Questions about the table below.
1) The entry just right of -29.82?
2) The entry just left of -138.56?
3) The entry just right of the smallest entry?
[[  49.59   81.17 -136.14  157.16 -152.17  -27.75   36.52   75.33  -26.82
  -284.70 -180.01]
 [ -75.88 -132.30   -8.84  -83.27   89.47  -93.81 -100.34 -213.89 -117.67
   192.16  150.10]
 [-116.11 -144.82  -29.82 -146.91 -129.20  -91.45   12.77  -83.40  -88.16
  -188.01   88.35]
 [ 104.46  -12.01  -85.29  100.97  -87.56   34.99 -122.41 -118.07  142.50
  -266.90 -138.56]
 [ -90.15  -10.42  163.02 -176.99 -201.17  -31.19  -37.02   76.72   16.38
  -112.79  144.22]
 [-168.08 -158.35  156.70    5.64 -252.95 -102.52   57.62  123.82  -60.66
  -215.83 -206.88]
 [-100.74  -98.96  -70.37   31.70  159.50 -145.10  -27.15  -94.37  -69.62
   105.59 -188.89]]
1) -146.91
2) -266.90
3) -180.01

M =
-18,7,-4,25,22,-11,-60,12
21,8,-2,31,27,-57,-22,47
The second smallest entry -> -57
The entry directly below -60 is -22
Find the second entry, reading row by row.
Answer: 7
Find the entry in the bottom-left corner.
Answer: 21
Find the entry directly above the largest entry.
Answer: 12
The entry directly above 27: 22
